Each row below holds a small network's activations on one input, seen along a few directions.
In each table, some parts of the input vary, and every possible input appears once, in random order.
A made-up example of a description, with smaller parts first: ring(5) and (point or ring(11) or (values(3) and line(4))).
Shared parts are said once, and a part with two or three values counts as separate values.
(in the rows, 128 means zero)

Table:
x1: [143 116 110  89 147  99 140 128 158 143  64]
x2: [117 135 117  77 149 116 138 130 147 143  50]
x3: [ 72 110 107 183  81  52 213  94 124 147  95]
x4: [149 129 128 145 142 166  94 148 106 108 190]
x5: [114 174 173 126 162 157  72 136  92  96 138]
x6: [139 156 164 134 159 140  76 132 101  94 155]
x7: [ 68 159 158 224  78  95 162 110  77  82 180]
x8: [133 100 107  88 145 117 155 124 174 146  87]
x9: [160 133 140 139  98 184  92 130 108 130 195]
x10: [152  91  83 100 132 116 157 148 165 164 100]
x11: [128 136 158 133 153 162  89 128 116  94 176]
x12: [160  98  91  97  90 132 147 129 169 188 107]
Q: What do these inputs look like to the network?
A: values(2) and (point or line(5))

Table:
x13: [162 104 113 121 112 166 121 141 148 143 175]
x14: [ 97 165 160 153 121 129 121 117  89  98 135]
x15: [198  94  88  77 138 169 105 156 165 164 139]
x16: [105 138 150 168 151 112 132 123 102  80 157]
x17: [ 90  90  89 137 128  40 218 112 165 142  54]
x18: [103 159 155 184  91 120 122 119  83 113 166]
x19: [111 131 145 145 159 118 119 121 118  89 144]
x20: [117 153 150 106 144 144 106 130 126 115 111]
x21: [153 134 133  86 140 158  95 133 139 153 108]
x22: [119 154 157 157  99 135 118 115  96 118 153]
x23: [139 142 146 109 122 151 103 128 133 135 129]
x24: [162 112 116  75 199 129 102 153 154 117  98]
x25: [126 147 151 134 107 141 106 112 113 127 141]
x26: [103 108  94 127  76  64 205 102 158 182  51]
x27: [149 108 117 147  98 157 123 125 128 135 186]
x28: [142 115 124 170  89 150 135 128 112 126 198]
x29: [138 116 128  95 191 133 110 142 143 114 113]
x30: [124 125 140 119 174 126 117 136 138  97 134]
x31: [175  96 100  97 130 173 113 146 153 161 154]
x32: [ 89 144 149 195 144  98 135 128  90  76 169]
x33: [ 82 170 159 181 114 114 125 122  77  93 147]
x34: [126 120 123 198  82 136 138 133  99 122 210]
x35: [104 158 154 131 130 135 109 115 106 107 122]
x36: [ 82 118  98 124  99  57 208 105 152 162  32]
x37: [176 131 121  66 148 154  88 143 150 156  93]
x38: [125  69  61 138  66  80 222 116 173 190  98]
x39: [155 140 125  63 169 147  91 147 143 135  75]
x40: [131 144 138  83 162 150  99 136 131 133  90]
Q: What do these inputs look like to the network?
A: line(4) and (point or line(6))
Q: Changing only the line(4) part turns x33 into x18. The same change can be made to x39. Which row results?
A: x37
Q: Which other rows does x34 become when the line(6) part takes its other values? List them by row number.
A: x13, x15, x27, x28, x31
Q: Which other rows does x31 become when the line(4) part takes its other values? List them by row number.
A: x21, x29, x40

Table:
x41: [127  90  86  60 167  84 175 127 194 161  23]
x42: [166  90  68  70 133 113 156 148 178 190  59]
x43: [118  77  64 110  88  87 217 121 182 189  67]
x44: [115 165 185 147 181 163  66 135  86  56 186]
x45: [167  72  76  73 105 114 168 122 198 198  75]
x46: [154 149 173 160 119 193  61 128  91  92 237]
x47: [115 117  99  70 128  85 173 116 172 176  10]
x48: [102 194 197 158 141 163  63 125  66  71 174]
x49: [101 169 180 210 120 127  96 120  59  66 208]
x50: [152 166 165 157 145 192  48 156  70  83 221]
x51: [105 152 162 198 102 167 107 126  74  86 230]
x52: [115  94  82 122 106  48 207 113 167 169  45]
Q: What do these inputs look like to the network?
A: values(2) and ring(6)
Q: Changing only the ring(6) part turns x51 into x44. The same change can be made to x43. Which row results?
A: x41
Q: Which other rows does x52 become when the values(2) part takes its other values? List them by row number.
A: x49

Table:
x53: [152 147 170 144 126 173  68 122 102 102 200]
x54: [165  94  79  95 128  99 153 143 165 173  78]
x55: [104 130 115 140  91 107 165 118 127 151 101]
x56: [134 119 104 117  95 140 146 133 138 164 117]
x57: [134 104  90 117 125  67 171 127 152 161  63]
x58: [102 123 136 169 121 119 148 121 116 103 165]
x59: [132 112 123 147 126 152 129 133 126 117 181]
x60: [122 159 181 166 120 140  88 108  93  86 184]
x61: [114  93  89  67 142  76 190 112 192 173  12]
x62: [102 191 191 176 156 162  64 138  54  52 197]
x63: [131 178 180 155 162 194  42 152  63  69 212]
x64: [144  84  78  43 144 107 172 128 207 185  28]
Q: What do these inputs look like to the network?
A: values(2) and line(6)
Q: Changing only the line(6) part turns x63 into x53. The same change can be made to x62. Which row results?
A: x60
Q: Which other rows does x55 become when the values(2) part takes its other values? List them by row number.
A: x56
